x =
[[-25 -10   4   4  -5 -14  10  -7]
 [-25  16 -27   0  28 -18 -20  22]]
Indices start at 1.
row 1 col 1 -> -25
row 1 col 6 -> -14
row 1 col 3 -> 4
row 1 col 7 -> 10
row 2 col 1 -> -25
row 1 col 2 -> -10

A =
 20.01    1.81   15.49    9.57   17.34   -6.81  -14.56  -10.18  -29.12   -8.16  -23.31   19.93    0.48  -12.81
-14.04    6.95  -10.72  -29.75  -26.78  -19.96  -25.92  -17.13  -27.75  -15.54   -2.38   -5.12  -14.62   20.44
-22.10    7.17   18.34   -7.92  -11.91  -16.40   -8.63   11.76  -21.64   10.07  -20.09    1.47   15.44  -19.45
-14.79  -16.23    5.82    8.71   -6.61  -27.03    8.87   14.72   26.34   13.92  -18.40  -10.46    4.98  -26.79
  6.34  -22.18  -11.14  -15.86  -13.40  -11.76    8.48   15.71  -29.95   15.73   13.65   21.35    8.93   20.46
-28.81    8.45   -7.85  -21.04  -24.88  -27.63  -23.76  -15.58   24.99  -15.84    6.08  -28.17   -2.19   13.58
  7.63   -3.32   18.63    5.61   11.39  -27.74  -14.15  -25.58  -28.58  -26.30  -20.94  -13.18  -26.56    8.78
-20.57    9.50   21.01   -8.39  -16.39   10.53   15.96   21.19   24.88   21.71    8.55   -3.67   19.36  -20.40
  4.16  -26.04  -24.18   -5.58   -1.58  -30.00  -15.68  -19.24  -30.64  -16.88   -1.64   -4.87   -7.80  -12.82
Indices start at 1.
(1, 1): 20.01
(4, 9): 26.34
(2, 5): -26.78
(8, 6): 10.53
(2, 8): -17.13
(7, 8): -25.58
(9, 12): -4.87
(1, 9): -29.12
(9, 1): 4.16
(3, 10): 10.07
(1, 11): -23.31
(8, 3): 21.01
(9, 6): -30.00
(3, 8): 11.76
(9, 11): -1.64
(8, 14): -20.40
(9, 14): -12.82
(2, 11): -2.38
(4, 11): -18.40
(8, 13): 19.36
(3, 1): -22.10
(1, 8): -10.18
(5, 14): 20.46
(4, 12): -10.46
(3, 11): -20.09
(2, 7): -25.92
(9, 7): -15.68
(4, 3): 5.82
(5, 5): -13.40
(7, 6): -27.74
(6, 2): 8.45
(1, 5): 17.34
(1, 2): 1.81
(3, 3): 18.34
(9, 2): -26.04
(7, 14): 8.78

grid =
[[  5.71  -2.00  14.97  16.36   0.69   8.22  -9.03   3.64  -5.70  18.15
   10.01 -10.17  14.38]
 [ -1.02  -3.92  11.56  -3.87  10.22  20.41   0.22  -2.19  -1.69   9.02
    6.87  13.06  29.00]
 [  5.64  13.40  -7.11  -8.50 -11.34  -3.79  10.31  -4.78   9.45   5.76
   -0.28   9.83  -9.12]
 [-10.70  12.02  -4.12  -0.29  -7.60   3.45  12.64   6.87  -4.07   2.09
   -6.85  -3.13 -17.03]
 [ 16.81  -0.06   9.26   3.55   9.13 -13.62  18.60  10.55   5.08  -3.23
    5.62  15.56  13.22]
 [ 15.94   6.15  10.80  -3.54  20.92   4.49  -9.79   7.75  -3.75   2.45
   -1.35  21.25  17.75]
 [  8.34  15.29  -2.47  -2.62  -4.69  -0.70  18.00  -2.80   7.41   3.99
   -2.55  13.34  -6.73]
 [ -7.67   8.65  -5.14  -1.46  -5.45  -4.42  14.05  -4.16  -1.91   7.66
   -7.61   0.64 -14.89]
 [ -5.30   5.35  -6.28  11.85   6.45   7.72   1.83   2.39  10.62  -7.81
   10.13  -3.24 -15.09]
 [-10.72   0.52   6.64   4.68  10.38  10.78  -5.90   8.33  -0.64  16.10
   12.43   6.42  30.24]
 [ -0.58   3.76   4.73  28.49  -1.73  15.59  -8.00   0.58  18.31   1.16
    3.71  -8.35   0.79]]
Indices start at 1.
(1, 1) = 5.71
(7, 6) = -0.70
(10, 10) = 16.10
(10, 2) = 0.52
(2, 1) = -1.02
(11, 8) = 0.58
(2, 8) = -2.19
(5, 7) = 18.60
(9, 8) = 2.39
(5, 2) = -0.06
(11, 2) = 3.76
(4, 12) = -3.13
(8, 3) = -5.14
(4, 10) = 2.09
(4, 9) = -4.07
(10, 12) = 6.42
(3, 10) = 5.76
(2, 10) = 9.02
(2, 9) = -1.69
(10, 13) = 30.24
(2, 12) = 13.06
(6, 10) = 2.45
(2, 2) = -3.92
(9, 4) = 11.85
(7, 11) = -2.55
(1, 11) = 10.01
(4, 3) = -4.12
(9, 10) = -7.81
(7, 10) = 3.99
(5, 13) = 13.22
(1, 12) = -10.17
(10, 8) = 8.33
(10, 11) = 12.43
(5, 5) = 9.13
(3, 3) = -7.11
